A small network was shown many inputs. Here are its activations along a few directions, one row for each input.
In each table, some parts of the input vary, and every possible input appears once, in random order.
A made-up example of a description, with smaller parts first: one of 5 places around a ring, together with either a single point or one of 9 places along a line or (one of 3 separate values, together with one of 4 places along a line).
Shared parts are said once, and a part with two or three values counts as separate values.
(in the rows, 128 means zero)

Other details of the inputs vary at random and push rows far along two fixed directions, the same in every table; ignore that.

Rows:
R1: [172 107 164 108  77 138 106 167 134  89  70 212 159 117]
R2: [ 94 148 225  62 132 154 100 112 132  87 103  99  87 150]
R3: [ 82 166 119 170 175 123 153  90 123 151 163  27 116 166]
R4: [165  69 177 136  50 121 112 160 122 106  95 185 185 140]
R5: [ 88 192  87 138 186 151 157  90 104 167 172  39  69 115]
R6: [161 144  23 154 144 121 144 136  95 143 135 151 164 106]
R7: [ 93 132 237  78 150 141 104 109 145  93 101  96  88 121]
R8: [173 151  19 155 110  96 155 121 109 162 150 158 137  95]
R9: [ 88 105 243 118 128 143 103 108 147 112 101  74 126 171]
R10: [ 78 124 252 123 126 135 117 120 155 101 110  84 114 168]
R11: [183  87 158 116  75 140  72 161 136 100  99 222 165 113]
R12: [167  83 180 143  44 118 121 163 126 107  99 194 180 142]
R13: [144  70 159  94  81 125 128 204 172 103 101 193 159 124]
R14: [135 107  19 149 137  79 146 180 122 146 158 148 152 123]
R15: [157  80 178 146  36 118 124 157 137 100 106 199 173 145]
R16: [115 175  91 160 214 159 111 105 116 158 137  32  93 139]
R17: [ 97 133 228  80 122 171 106 116 142 108  94  87  78 124]
R18: [181  89 154 137  68 140  87 169 153  86  75 219 148 111]
R19: [ 95 123 232  74 149 143  99 108 144  89  99  90  92 124]
R20: [183  96 157 120  69 139  77 165 141  94  97 224 161 115]
R21: [133 114  41 194 102  87 163 120 119 139 165 153 176 124]
R22: [126 143 228 118 149 178  77 136 151 108  82  94  85 152]
R23: [148 109  44 186 100 100 157 125 106 145 159 140 182 130]
R24: [110 123 252 118 123 153 105 130 124 129  93  72 129 175]
R25: [140 143   9 138 117  95 155 115  96 127 172 182 147  96]
R26: [150 123  48 193  94  97 165 129 109 146 162 148 177 131]
R27: [149  91 156  94  68 123 105 135 146 108  86 226 158 109]
R28: [160 121  35 143 133  95 169 111 126 134 174 180 141  85]
R29: [101 118 245 119 119 152 108 119 138 119  95  70 126 177]
R30: [ 93 131 224  57 142 154  91 103 126  98 103 100  96 146]
R31: [129 137 224  93 150 177  60 129 139 109  94  87 107 156]
R32: [133 117  18 155 139  76 153 180 123 153 162 155 149 121]
R33: [ 87 197  93 125 200 137 143  80 118 175 149  54  95 137]
R34: [141 137  43 149 125  87 161 120 117 120 167 174 136  77]
R35: [104 130 226  88 129 177 116 109 140 112  91 104  61 152]
R36: [124 110  52 190 105  79 166 126 125 131 164 166 180 111]
R37: [168  84 172  96  69 117 128 141 158  79 116 230 134 102]
R38: [144 160  23 153 115 103 159 117 117 154 161 184 142 105]
R39: [115 128 237  72 151 151 117 105 160  97 110  98  83 138]
R40: [169 101 164 106  80 139 103 166 131  92  67 213 165 113]
R41: [105 162 108 116 217 132 153  72 122 158 174  52  89 124]
R42: [158  68 149 106  52 139 121 138 141  94  83 231 129 108]
R43: [ 90 171 101 127 202 141 166 153 141 167 172  36  95 155]
R44: [141 122  30 147 131 105 176 183 143 149 168 150 154 116]
R45: [126 116  54 191 101  79 169 128 128 127 167 164 176 115]
R46: [170  91 164 102  85 140  98 162 127  98  70 212 168 112]
R47: [144 118   7 154 111 111 158 117 102 155 167 172 147  65]
R48: [103 109 222  79 139 175 105  99 137 120  84 100  76 145]
R49: [131 151 230  98 146 174  69 133 143 110  97  93  99 157]
R50: [ 71 154 120 163 187 118 148  90 124 147 162  28 125 153]
R51: [ 82 152 115 164 178 126 144  88 120 149 159  23 123 164]
R52: [179  85 158  96  58 119 101 141 138 117  80 210 149 101]
R53: [131 156 233 101 145 176  70 135 140 111 104  98  94 160]
R54: [143 157  17 152 119 101 159 115 119 153 156 177 147 102]
R55: [ 85 171 109 123 212 122 144  79 110 150 167  49  90 110]
R56: [101 108 244 116 124 152 104 114 134 125  97  70 130 174]
R57: [152 112   4 157 114 119 162 110 105 145 152 174 131  98]
R58: [149  83 147  79  57 120 101 141 128  67 100 220 153 111]
R59: [ 86 206  87 119 193 134 150  86  95 146 180  54  79 140]
R60: [ 96 178  83 139 193 153 161  79 108 166 155  47  64 138]
R61: [169 123  24 183 138 122 122 137 115 149 142 170 152  96]
R62: [177  84 154 137  74 142  83 167 151  91  74 219 151 108]
R63: [146  61 159  89  82 128 120 203 172  97  99 184 162 127]
R64: [ 84 169  94 133 208 111 143 150 127 165 160  31  89 164]
R65: [172 157  22 157 109  98 156 122 106 165 157 162 129  97]
R66: [ 87 150 103 118 213 138 154 147 139 177 162  32 108 148]
R67: [ 80 153  96 126 219 113 135 145 120 176 158  33  98 158]
R68: [106 164 100 118 213 132 153  76 123 150 173  46  89 126]
R69: [140 142  49 151 122  90 161 122 114 121 172 179 130  80]
R70: [ 97 139 221  72 139 159  93 106 149 117  81  96 102 150]
R71: [ 87 172  78 130 191 150 144  84 103 166 163  28  85 111]
R72: [164  66 183 136  52 119 112 158 121 116  97 195 187 137]
R73: [151  75 149 103  43 133 115 149 140  93  94 223 144  78]
R74: [137 120  53 194  93  89 165 127 121 134 170 161 167 130]
R75: [105 179 134 169 172 135 152 110  94 176 163  31 116 171]
R76: [ 76 106 248 117 137 135 108 111 151 108 104  80 128 159]
R77: [121 157 232  89 149 173  97 139 131 109  76  98 101 155]
R78: [170 147  13 155 116  96 154 117 106 169 150 159 141  90]
R79: [ 84 175  97 137 207 113 145 153 124 167 167  37  83 166]
R80: [172 136  16 149 113  99 146 117 107 161 145 153 145  93]
Description of these inputs: one of 5 places along a line, together with either one of 2 separate values or one of 4 places along a line or one of 10 places along a line.
Question: Changing only the place on the line of 5 turns R50 into R10. The same change can be made to R4. Which row results?
Answer: R75
Question: Changing only the place on the line of 5 turns R39 into R37. The same change can be made to R54. Which row results?
Answer: R38
Question: Changing only the place on the line of 5 turns R43 into R63. The same change can be made to R65. Which row results?
Answer: R80
Question: Change only the place on the line of 10 in R20. List by row number the other rows that result.
Answer: R7, R25, R28, R33, R40, R42, R62, R73, R78
Question: Change only the choice among 2 separate values in R44. List by row number the other rows that result.
Answer: R64
Question: Change only the place on the line of 5 in R6. List by row number the other rows that result.
Answer: R1, R40, R46, R77

Rows:
R81: [122 107 163 152 125 134 131 148 156 105 120 138 141 141]
R82: [108 115 162  93 118 118 113 146 147 102 116 156 114 133]
R83: [117  88 164 126 127 119 119 130 152 111 123 128 156 117]
R84: [141 118 185 132 104 118 116 128 125 117 127 128 142 156]
R85: [123 115 156  93 120 122 108 148 140 104 111 151 113 116]
R86: [120 173 105 124 192 148 110 119 134 156 142  72  80 134]
R87: [126 123 162 119 106 126 100 178 140 114 104 134 129 146]
R88: [151 132 151 132 111 148  97 113 131 116 119 150 124 126]
R89: [141  88  35 149 108 102 167 136 122 156 164 155 164  95]
R90: [121 116 164 106 122 123 120 124 150  86 117 148 139 125]
R91: [137 122 190 124 126 112 121 147 147 113 122 133 152 150]
R92: [ 96 147 121 146 173 154 164 126 130 159 149  48  94 159]
R93: [134 113 151 123 142 138 101 138 130 115  98 137 162 137]
R94: [127 116 162  84 106 140 130 139 131 113 113 147 118 122]
R95: [158 132  60 165  99  85 167 128 113 164 153 158 158 126]
R96: [124 131 175 134 111 130 107 164 141 104 110 135 154 145]
R97: [124 174 110 116 178 166 133 110 126 166 144  69  86 138]
R98: [117  79 152 112 122 117 111 145 151 121 117 127 132 118]
R99: [140 117 163  90 110 149 127 145 127 117 111 148 113 118]
R100: [131 134  41 150  98  93 168 112 115 143 153 183 146 107]
R101: [111 116 167  84 104 137 136 137 138 112 119 153 119 138]
R102: [158 135  43 155 104 105 159 120 105 148 144 178 139  87]
R103: [117  87 159 123  98 122 129 113 140 134 108 126 139 116]
R104: [100 170 122 136 172 132 131  83 100 139 158  65 102 134]
R105: [146 123 163 118 132 140 107 131 142 100 109 151 131 111]
R106: [157 125  53 155 126  78 148 159 123 150 163 157 151 128]
R107: [126 131 172 128  82 133 117 148 131 127  93 132 136 145]
R108: [101 174 127 129 159 148 141 142 112 163 143  46 109 161]
R109: [161 111  28 143 118 121 146 146 101 156 134 166 174 117]
R110: [141 123 165 124 110 136 109 118 116 106 119 149 123 118]
R111: [ 95 172 129 125 192 128 134 104 123 130 151  71 111 127]
R112: [123 109 153  85 105 138 136 131 139 106 116 141 120 129]
R113: [169 142  36 160 105 118 145 115 122 156 139 182 139  98]
R114: [166 144  46 162 133 117 132 131 133 133 154 182 154  99]
R115: [113 153 110 148 182 148 115  93  93 153 135  57 130 152]
R116: [137 116 158  99 124 131 105 153 136 108 108 152 108 112]
R117: [122 170 116 147 178 148 123  83 103 144 150  64  97 127]
R118: [122 107 159 147  96 137 141 132 146 127 104 135 123 142]
R119: [ 94 175 118 124 167 131 147  84 111 158 139  64  93 127]
R120: [136 101 140 109 134 135  92 155 130 124  90 140 141 138]
R121: [137 109 149 118 110 140 108 124 121 136  80 139 149 136]
R122: [ 85 169 128 136 171 131 135  82 107 137 163  70 100 151]
R123: [141  93  51 176 107  97 145 111 109 140 169 152 171  99]
R124: [ 97 162 115 137 170 132 137  76 109 131 158  60 103 142]
R125: [147 114 150 104 125 137  99 147 141 109 104 151 109 110]
R126: [122 164 113 114 181 161 142 109 114 158 143  63  86 126]
R127: [137 125 171 113 129 133 112 137 137  98 113 154 131 113]
R128: [131 127 174 141  88 136 101 145 121 107 112 130 145 150]
R129: [146 125 152 117 107 142 120 114 130 125  96 148 115 111]
R130: [139 117  32 136 119  91 147 139 127 122 156 172 140  99]
R131: [139 114 187  99 105 127 134 153 137 132 118 127 132 157]
R132: [142 126  34 150  97  95 167 107 116 136 148 173 146  99]
R133: [ 80 172 134 126 190 125 140 102 131 129 157  77 112 144]
R134: [120  99 151 140 123 131 125 162 154 116 115 134 115 143]
R135: [127 103 163 159 102 140 125 129 136 108 123 133 131 147]
Question: Changing only one part turns R113 into R97. The same change can be made to R100. Which row results?
Answer: R101
Question: What do these inputs look like to the network?
Answer: one of 5 places around a ring, together with either one of 5 separate values or one of 6 places along a line
Question: Change only the choice among 5 separate values in R91. List by row number the other rows that result.
Answer: R81, R83, R93, R96
Question: Change only the place on the ring of 5 in R103. List by row number the other rows that result.
Answer: R83, R89, R98, R123
Question: Change only the place on the line of 6 in R133. List by row number the other rows that result.
Answer: R90, R105, R111, R114, R127

Rows:
R136: [ 86 106 219  94 114 134 131 118 152 110 112  99 104 153]
R137: [141 115 106  79 120 123 126 150 145 107 122 190 108  85]
R138: [100 159 103 146 183 130 143 137 125 153 155  58 114 151]
R139: [120  93 121 129 104  97 141 139 139 108 142 161 155 124]
R140: [114 164  93 134 189 136 142 147 119 172 149  55 110 152]
R141: [159 135 103  94 113 141 118 109 126 111 114 195 109  80]
R142: [123 134 210 123 130 162  95 123 132 116  94 100 113 153]
R143: [142 163  23 190 141 101 160 100  96 157 179 129 148 112]
R144: [132 105 126 135 102 102 137 155 143 113 134 165 151 128]
R145: [168 129 107 140 102 137 114 143 114 139 112 162 149 128]
R146: [130 125 211 114 139 166  84 124 134 122  85  93 116 150]
R147: [138 110 126 141  92 113 128 105 118 109 130 165 157 115]
R148: [142  95 116 128 114 115 119 175 141 123 116 160 155 126]
R149: [ 96 158 129 145 151 136 153  67 109 151 150  60 103 135]
Question: Changing only one part turns R142 into R138. The same change can be made to R145. Which row results?
Answer: R140
Question: What do these inputs look like to the network?
Answer: one of 2 separate values, together with either a single point or one of 6 places along a line

Rows:
R150: [164  64 160 118  50 126 115 169 150 104  92 207 153 133]
R151: [149 144 205 111 146 168  78 124 126 113  89 122 104 142]
R152: [117 184  60 122 188 119 161 102 123 167 165  85  89 116]
R153: [130  90 215 104  98 152 110 162 153 119  84 132 130 146]
R154: [146 116  56 161  99 105 147 126 119 123 158 185 169 110]
R155: [136 128  54 120 130 107 141 133 119 146 141 173 127  97]
R156: [154  90  88 154  76  99 127 138 134 104 142 212 170  98]
R157: [104 140 181 108 158 143 120 141 128 143 120  61 115 156]
R158: [122 146  82 163 134 126 151 106 114 163 153 103 125 130]
R159: [ 87 155 196 117 164 148 119 120 137 120 114  64 102 167]
R160: [107 169  79 152 162 123 147  99  99 163 170  70 123 138]
R161: [179 123  48 130  80 104 153 141 126 120 152 230 149  76]
R162: [123 104 199  75 103 160  96 129 136  88  82 152 104 116]
R163: [113 113 180 114 143 130 106 137 147 111 122 105 116 145]
R164: [141 122  46 122 125 118 143 125 117 131 137 163 127  91]
R165: [158 120 160 108 113 153  77 144 141 111  80 159 141 120]
R166: [101 154 106 153 182 116 144  82 116 148 159  64 116 127]
R167: [105 139 185 123 146 150 131  90 126 144 112  62 105 150]
R168: [134  84 192 100  87 129 107 161 152  88  94 180 152 145]
R169: [ 95 145 185 118 163 142 127  90 127 126 122  66 114 150]
R170: [145 120  86 147 103 103 146 115 106 137 142 153 157 115]
R171: [145 111  61 162 129  96 144 155 132 134 156 157 160 104]
R172: [119 158  78 156 137 112 149 130 107 148 150 106 131 136]
R173: [114 120 176 114 144 139 122 149 143 119 116 106 133 145]
R174: [ 99 172  76 168 183 112 147 111 119 149 167  70 112 134]
R175: [113 129 181 127 114 145 122 134 139 128 102 106 110 151]
R176: [152  90 152 114  77 117 114 164 134 107 110 175 151 137]
R177: [130 152  97 123 152 141 141 106 114 129 152 116  96 106]
Question: What do these inputs look like to the network?
Answer: either one of 2 separate values or one of 6 places around a ring or (one of 4 places along a line, together with one of 5 places along a line)
Question: A walk changes only the place on the line of 5. It starts at R166 and steps to R156. List the rest of the walk in order.
Answer: R174, R163, R171
Question: List by row number the other inputs of the same sort as R151.
Answer: R165
Question: A walk changes only the place on the ring of 6. It starts at R177 and steps to R162. List the rest of the walk in order.
Answer: R164, R155, R152, R161
